A small network was shown many inputs. Here are its activations along a few directions, one row for each input.
Each table varies a few parts of the input and shows all the possible inputs, shuffled.
Descriptions start from the smaller parts, as in this example, which fits no table here: line(6) and (point or line(9) or (values(3) and ring(5))).
Shared parts are said once, and a part with two or three values counts as separate values.
In the rows, zero is written as 128.

Other details of the inputs vary at random and push rows far along three fixed directions, the same in every table; ignore that.

Table:
r1: [149 157 128 110 149  67 141 153  97 123 129 122 173 153]
r2: [119  71 177 167 152 148  89  78 117 143 157  90 116  82]
r3: [139 121 123 102 128 135 157 133 137 111 102 170 102 171]
r4: [133  75 155 133 163 129 166 105 125 136 141 159  90 148]
r5: [102 181  92 139  89 144  95 155 151 141 139  80 162  83]
r6: [163 134 136 135 151 103 125 117  80 110 115 128 196 156]
r7: [115  86 160 171 156 138 101 113 126 147 163 106 119  80]
r8: [ 85 171  68  99  68 182 121 175 210 140 119 114  81 122]
r9: [129  98 145 126 148 141 146 126 140 124 123 153 100 147]
r10: [103  62 154 138 128 178  92 115 174 130 132 135  31 100]
r11: [113 170 124 112 114 118  86 165 145 127 129  81 138 109]
r12: [163 135 137 143 138  89 127 101  65 114 116 134 191 137]
r13: [128 170  83  91  79 129 160 139 144 118 100 161 110 150]
r14: [132 132 108 107  96 127 143 116 133 120 109 152  98 137]
r15: [128  98 168 106 152 101 149 128 131 121 123 149  79 147]
r16: [146 167 102 134 125  92 150 132  93 132 137 126 194 129]
r17: [153 170 114 123 123 100 156 113  79 122 117 129 203 153]
r18: [160  96 163 143 165 106 139  83  71 124 127 133 169 150]
r19: [113 153 107 147 121 134 114 138 136 147 157  88 161  97]
r20: [110 178 107 112  96 124  66 171 154 126 129  66 140 100]
r21: [128 122 122 106 119 144 155 121 139 125 111 154 101 157]
r22: [137 132 111 107 120 128 164 142 135 115 104 179 106 166]
r23: [123 153  98 103 100 131 170 132 144 128 114 153 112 153]
r24: [119  85 176 173 154 144  84  98 113 138 151  98 131  76]
r25: [118 109 141 158 159 143 100 140 139 140 159  99 140 104]
r26: [131  89 141 129 149 132 154 125 136 127 131 172  81 144]
r27: [131 113 129 117 126 141 139 128 135 117 112 162  98 147]
r28: [113 156 116 154 114 136  95 144 134 138 140  91 164  87]
Each input here is: line(4) and (point or ring(6)).
Changing only the line(4) part turns r27 into r22. The same change can be made to r17. Which row results? -> r23
Start at r16 and move only the ring(6) part, one step at a time. The first step leads to r19. Which rows follow, in order? -> r4, r25, r26, r7
Change only the line(4) part in r6. List by row number the other rows that result. -> r3, r9, r25
Start at r12 and move only the ring(6) part, one step at a time. The first step leads to r14. Which rows follow, in order? -> r2, r18, r6, r10

Table:
r29: [129 140 130 156 116 133  88 110 117 130 123  81 172  94]
r30: [142 168 106 145 134 106 150 117  87 138 151  99 223 122]
r31: [116 147  82 118  93 163 144 149 161 127 116 152 104 141]
r32: [152 152 109 136 136  99 174 114  82 129 123 145 200 159]
r33: [ 86 107 133 143 119 127  86 160 180 144 157 120  41  54]
r34: [138  56 191 147 187 128 136 113 114 131 143 147  92 134]
r35: [134 106 158  93 139 112 147 113 125 111 109 160  76 152]
r36: [ 96 153  97 145 109 160 112 136 151 151 156  90 145  96]
r37: [133  68 177 175 178 137 140  81  97 143 155 124 137 111]
r38: [135 176  86  87  74 136 155 132 129 114  90 150 120 149]
r39: [130  61 192 136 190 105 160  95 113 139 163 135 100 128]
r40: [101 125 137 137 116 146  63 145 172 132 132  66 106  81]
r41: [119  81 160 187 146 120 104 100 107 145 168 127 115  53]
r42: [134 142 123  81 111 122 143 141 139 108 110 144  77 154]
r43: [137 106 161 112 142 107 131 115 109 113 113 143 104 148]
r44: [104  84 164 153 159 164  83 141 166 140 154 106  79  92]
r45: [117  90 141 124 102 156 131  98 158 124 105 158  48 131]
r46: [115 148 101  99 111 143 139 173 177 137 122 138  83 144]
r47: [126 117 136 173 147 153  98 118 117 135 150 102 165 101]
r48: [142 135 140 140 125 115 110 100  82 127 120 113 186 117]
r49: [148 117 137 102 134  99 136 117 113 117 112 141 110 157]
r50: [117 164  89 127  83 150  83 130 144 136 126  87 143  98]
r51: [132 143  88 114 108 143 170 136 140 123 108 169 115 162]
r52: [148  86 177 142 190 103 148 113  91 125 133 149 135 152]
r53: [144 160 111 159 136 122 126 123  96 135 142 106 213 125]
r54: [ 91 176  87 109 102 139 113 181 179 146 144  91 124 116]
r55: [141 166 110 149 131 106 149 120  91 139 146 101 224 124]
r56: [132  63 191 147 192 111 150 104 104 142 150 137 112 135]
r57: [136 144 122  99 131  93 184 145 129 131 123 153 135 169]
r58: [101 158 101 116 115 146 114 173 178 140 138 104 114 116]
r59: [128 100 114 120 119 159 148 127 157 114 112 177  88 143]
r60: [127 162 129 141 119 115  76 149 128 121 129  73 173 104]
r61: [138 155 103  82  98 108 137 147 130 110 105 138 107 163]
r62: [103 123 120 103  88 170 125 113 172 130 107 145  54 118]
r63: [157 153 106 103 133 101 153 159 115 105 100 165 163 175]
r64: [107 125 135 143 102 162  82 118 139 133 131 104 121  92]
r65: [133 160 117 146 142 122  77 163 117 126 142  86 204 113]
r66: [155 143  96 116 123 122 172 125 111 106 102 190 150 180]
r67: [145 141 142 114 134  93 125 131  91 104 110 137 156 156]
r68: [150 119 121 101 105 121 161  96 112 117 103 170 106 158]
What is each input in this table made of? -> values(2) and (point or ring(8) or line(11))
Changing only the values(2) part turns r41 into r33. The same change can be made to r37. Which row results? -> r58
Changing only the values(2) part turns r50 into r49. The same change can be made to r55. Which row results? -> r57
Change only the ring(8) part in r50. List by row number the other rows that result. -> r29, r38, r45, r48, r62, r64, r68
